Each row below holds a small network's activations on one input, seen along a few directions.
In each table, some parts of the input vary, and every possible input appears once, in random order.
Descriptions start from the smaller parts, as in this example, which fits no table here: one of 6 places along a line, together with either a single point or (one of 2 separate values, together with one of 5 places around a ring) or one of 11 places along a line.
Shared parts are said once, and a part with two or three values counts as separate values.
(in the rows, 100 means zero)

Other details of the inputs vary at random and push rows far along two fixed directions, the same in every table; ignore that.

Rows:
row 1: [97 59 137 108 142 116 79 136 106 133 105 112]
row 2: [124 134 73 142 75 76 87 64 118 93 151 106]
row 3: [131 120 100 45 127 102 46 67 140 101 142 103]
row 4: [87 74 120 86 104 96 104 96 98 96 92 100]
row 5: [120 154 69 139 51 80 119 62 90 98 103 101]
row 6: [75 62 113 140 70 76 131 96 62 114 64 119]
row 7: [64 63 120 97 91 91 108 146 115 64 91 94]
row 8: [89 105 101 89 93 90 102 127 125 77 110 84]
row 9: [138 144 51 130 80 97 98 52 80 117 120 110]
row 10: [123 147 67 134 74 77 100 71 121 98 148 96]
row 11: [100 97 91 89 111 100 100 85 89 89 103 96]
row 12: [133 140 70 157 82 76 97 74 106 126 140 109]
row 13: [72 57 126 89 112 107 127 124 72 91 47 106]
row 14: [62 100 98 86 64 93 124 128 94 61 69 76]
row 15: [103 89 112 126 98 94 97 108 114 105 109 111]
row 16: [104 94 136 34 169 153 64 131 118 121 107 81]
row 17: [84 95 97 105 77 110 137 108 74 88 54 102]
row 18: [113 131 80 149 65 74 120 87 112 102 117 104]
row 19: [139 134 83 38 143 114 42 64 133 100 143 98]
row 20: [74 60 107 126 95 91 132 114 51 104 56 110]
row 21: [72 69 121 115 98 111 128 143 65 113 55 94]
row 22: [110 86 123 20 180 163 59 124 114 119 103 86]
row 23: [113 120 87 37 132 132 64 96 122 97 111 88]
row 24: [74 69 120 119 67 78 134 96 80 93 59 114]
Each input here is: one of 4 places along a line, together with one of 6 places around a ring.
The inputs of row 13 and row 19 match in every part but the place on the line of 4. If row 18 is changed in the same way as row 13 into row 19, which row does it become?
> row 8
Start at row 1 and move only the place on the ring of 6, one step at a time. The first step leads to row 6. Which rows follow, in order?
> row 20, row 9, row 21, row 12

Rows:
row 25: [88 112 91 114 66 85 122 119 110 53 84 89]
row 26: [131 92 123 93 155 100 82 91 118 133 117 112]
row 27: [103 63 116 97 116 113 101 94 90 84 100 112]
row 28: [58 72 136 97 71 93 139 118 70 104 54 95]
row 29: [102 112 97 59 114 114 100 102 94 89 81 80]
row 30: [86 89 119 150 74 86 127 121 102 96 73 113]
row 31: [146 132 126 82 130 107 46 85 147 126 153 108]
row 32: [117 121 96 49 114 115 60 65 110 109 105 107]
row 33: [61 53 115 134 99 97 128 135 55 107 67 87]
row 34: [103 91 93 66 130 109 52 118 126 96 128 97]
row 35: [55 76 113 111 95 119 148 166 85 89 57 93]
row 36: [64 65 131 62 139 114 85 131 97 107 94 69]
row 37: [131 168 29 138 32 77 120 50 94 70 123 90]
row 38: [122 72 116 85 156 118 45 117 127 140 122 117]
row 39: [126 117 57 175 60 79 121 37 75 85 116 129]
row 40: [107 85 132 86 125 81 97 96 110 108 112 101]
row 41: [111 114 101 57 165 123 47 104 105 119 144 69]
row 42: [121 137 98 91 88 90 79 79 146 86 129 103]
row 43: [92 113 61 120 57 81 123 86 67 89 70 114]
row 44: [120 123 125 87 120 125 76 98 129 127 135 98]
row 45: [105 109 80 109 94 110 116 121 90 102 92 94]
row 46: [126 89 106 56 149 135 65 69 126 96 128 110]
row 47: [82 117 102 104 70 105 121 103 122 82 94 89]
row 48: [115 113 105 102 83 103 96 89 104 118 117 98]
row 49: [83 70 82 124 97 106 131 106 71 76 84 116]
row 50: [60 61 132 84 102 75 134 120 107 74 67 97]
row 51: [140 126 89 106 105 101 68 51 94 141 106 126]
row 52: [63 57 98 104 93 109 133 111 79 51 66 107]
row 53: [112 135 61 123 110 95 83 84 80 118 147 84]
row 54: [79 84 109 116 88 83 105 105 73 108 108 77]
row 55: [95 121 74 121 37 83 132 80 100 75 93 93]
row 56: [121 134 95 149 88 107 106 87 108 126 112 113]
row 57: [76 98 79 94 62 88 122 97 65 63 50 98]
row 58: [84 84 114 79 121 87 114 119 106 80 92 93]
row 59: [109 86 103 97 98 83 64 101 117 111 133 109]
row 60: [35 36 116 103 61 73 126 146 97 63 56 96]
row 61: [115 116 113 51 151 147 74 128 129 101 117 82]
row 62: [80 93 104 125 80 93 129 145 100 78 77 104]
row 63: [89 118 80 136 21 60 123 56 63 92 81 116]
row 64: [56 42 167 13 153 146 101 156 101 108 43 82]
row 65: [136 162 56 170 37 60 120 21 78 125 107 119]
row 66: [83 70 118 68 128 124 120 145 82 112 53 88]
row 67: [129 131 50 120 93 81 63 77 116 109 154 116]
row 68: [128 111 97 85 148 97 85 96 120 120 132 104]
row 69: [153 130 95 109 125 123 70 74 114 148 130 106]
The inputs of row 28 and row 66 match in every part but one. If row 48 is changed in the same way as row 28 into row 66, which row does it become?
> row 45
The inputs of row 47 and row 56 match in every part but one. If row 46 is changed in the same way as row 47 into row 56, which row does it become?
> row 39
What is each input in this table made of?
> one of 5 places around a ring, together with either one of 4 separate values or one of 5 places along a line
List by row number the other rows that have the place on the ring of 5 in common with row 58.
> row 25, row 29, row 34, row 37, row 41, row 52, row 57, row 61
Start at row 43 and move only the place on the ring of 5, one step at a time. The first step leads to row 51. Which rows follow, in order?
> row 63, row 32, row 57
